These are the activations of a small neural network, seen along a few directions. Each row is one input.
In each table, some parts of the input vary, and every possible input appears once, in random order.
Descriptions start from the smaller parts, as in this example, which fits no table here: one of 5 places around a ring, together with either a single point or one of 9 places along a line or (one of 3 separate values, together with one of 6 places along a line).
Shared parts are said once, and a part with two or three values counts as separate values.
(in the rows, 128 means zero)

Other details of the inputs vary at random and push rows far along two fixed directions, the same in every table; ignore that.

Table:
r1: [142 146 140  95 109 128 120 103 121 104 155]
r2: [113 112 131 155 135 121 129 147 130 138 110]
r3: [131 109 128 113 109 149 133 126 155 108 135]
r4: [108 127 160 119 128 146 164 155 154  68 137]
r5: [140 136 125 103 109 147 122 114 139 109 155]
r6: [115 107 145 142 122 129  96 106 124 113 128]
r7: [ 92 160 163 142 156 129 152 162 101 126 146]
r8: [100 110 157 107  82 173 100 104 170  55 130]
r9: [ 74 108 136 132 120 144 104 140 140  39 117]
r10: [112 155 174 127 153 126 198 173 130 113 127]
r11: [133 101 103 137 122 116 105 126 122 126 134]
r12: [148 140  98 149 151 107 111 112  99 205 103]
r13: [107 108 128 100  95 150 109 113 163  32 115]
r14: [129 111 121 124 123 119  98 119 115 103 161]
r15: [101 129 165 143 139 158 183 171 164 134 104]
r16: [149 109 109 116 110 128 134 123 149 118 124]
r17: [144 127 121 112 111 127 108  87 141 113 101]
r18: [174 137  85 112 117 146 124 109 130 216 146]
r19: [134 109 126 147 126 108 101 106 116 129 116]
r20: [108 169 158 124 159 119 194 171 126 104 105]
r21: [184 135 108 128 133 120 138 100 124 228 121]
r22: [179 108 107 110  96 108  95  67 135 133 118]
r23: [108 140 139 133 138 147 166 156 157 130  86]
r24: [117 153 150 149 169 128 225 202 143 138 109]
r25: [179 124  94 126 122 113 138 116 136 206 111]
r26: [115 117 112 134 123 126  91 117 125 126 109]
r27: [115 122 133  95 103 134 114 114 151  21 127]
r28: [ 83 139 141 159 152 163 154 176 129 153 134]
r29: [113 140 116 138 153 116 131 151 110 120 126]
r30: [163 142 110 127 148  87 120 120  78 195 157]
r31: [149 147  97 135 145 124 116 129  96 203 162]
r32: [137 146 106 156 150 139 129 141 109 252 130]
r33: [140 133 137 119 109 152 115  93 142 140 126]
r34: [143  95  96 121 107 126  74  98 119 136 156]
r35: [100 132 144 158 162 116 169 184 120 110 126]
r36: [124 140 124 117 134  94 101 116  92  94 134]
r37: [142 117 113 126 103 133  55  66 111 148 146]
r38: [157 127 131  96 107  95 124 103 122  78 138]
r39: [ 96 158 166 165 184 100 202 203 100 137 116]
r40: [122  95 125 129 105 132  76 102 131 117 138]
Description of these inputs: one of 2 separate values, together with one of 4 places along a line, together with one of 5 places along a line.
Changing only the place on the line of 5 turns r2 into r39. The same change can be made to r8. Which row results?
> r1
Changing only the place on the line of 5 turns r37 into r31. The same change can be made to r12. Which row results?
> r29
Change only the place on the line of 5 in r34. List by row number the other rows that result.
> r6, r14, r30, r40
Change only the choice among 2 separate values in r16. List by row number the other rows that result.
> r11
Change only the choice among 2 separate values in r13. List by row number the other rows that result.
> r9

Table:
r41: [161 143  96 126 152  86 130 121  86 214 111]
r42: [ 95 157 155 134 148 138 182 174 124  78 134]
r43: [ 91 134 177 155 130 143 163 150 157 110  82]
r44: [175 141 103 139 150 122 134 101 120 223 103]
r45: [142 158 118 132 142 153 190 157 141 176 121]
r46: [149 155 142 132 153 149 183 141 141 185 126]
r47: [ 85 151 147 158 162 125 171 174 117  93  98]
r48: [113 143 144 166 156 116 141 162  98 188 137]
r49: [109 126 154 132 138 114 108 108 117  64 119]
r50: [143 130 145 104  96 106  99  94 117  88 157]
r51: [ 91 104 142 120 115 129  89 125 114  74 147]
r52: [125 110 130 112 108 134 114 105 145 110  96]
r53: [168 122  96  81  88 136  97  91 153 118 145]
r54: [ 99 104 153 137 118 165 102 113 149  83 137]
r55: [168 121 128  97  79 130  97  74 143 127 143]
r56: [169 116 107 112  94  81  51  56  97 127 133]
r57: [131  82 124 130 120  94 130 143 133  49 141]
r58: [155  99  75 114  85 143  54  68 129 134 155]
r59: [137 167 149 138 174 118 183 155 107 169 141]
r60: [ 82 145 150 142 159 120 158 180 131  82  98]
r61: [119 135 134  96 115 123 121 133 133  58 150]
r62: [169 143  80 128 142 119 137 129 132 223  98]
r63: [ 74 124 146 147 139 170 154 183 163 108 118]
r64: [ 94 146 170 118 144 130 179 170 126  92 130]
r65: [111 128 128 147 148 151 160 162 134 203 118]
r66: [ 94 103 161 140  96 155  99 116 153  90 132]
r67: [111 127 112 134 139 123 107 151 114 131 148]
r68: [ 93 118 126 139 123 137  98 134 112  70 151]
r69: [117 118 122 127 108 145 114 108 149  76 101]
r70: [173 141 107 103 125 131 154 119 131 212 128]
r71: [199  64  70 105  84 100  86  78 146 123 144]
r72: [155 140 104 150 164 111 113 122  82 219 155]
Describe the family of inputs behind these rows.
> one of 2 separate values, together with either a single point or (one of 3 separate values, together with one of 5 places around a ring)
Changing only the choice among 2 separate values turns r71 into r57. The same change can be made to r58. Which row results?
> r68
Change only the choice among 3 separate values in r55. List by row number the other rows that result.
> r43, r66

Table:
r73: [ 66 146 145 167 174 135 183 208 134 123 115]
r74: [ 93  93 124 113  93 156  79 111 151  47 132]
r75: [ 99 105 155 134 107 159 114 123 153  59 135]
r76: [162 127 101  89 106 106  76  73 105  97 151]
r77: [ 77 138 180 163 154 152 175 172 148 116  76]
r78: [189 119  87 115 125 104 150 122 138 181 110]
r79: [153 127 124 122 127 134 130 119 128 187 139]
r80: [116 111 139  96  78 118  70  84 131  18 158]
r81: [154 153 110 114 134 137 137 115 128 173 128]
r82: [ 84 151 177 144 142 161 190 186 148 113 111]
r83: [154 135 108 141 143  93 114 111  96 184 109]
r84: [157 128 100 143 142 107 121 119 105 180 150]
r85: [160 130 114 124 139 102 126 121 100 187 149]
Describe the family of inputs behind these rows.
> either a single point or (one of 2 separate values, together with one of 6 places along a line)
A walk changes only the place on the line of 6. It starts at r77 and steps to r74. List the rest of the walk in order.
> r75, r79, r82, r81
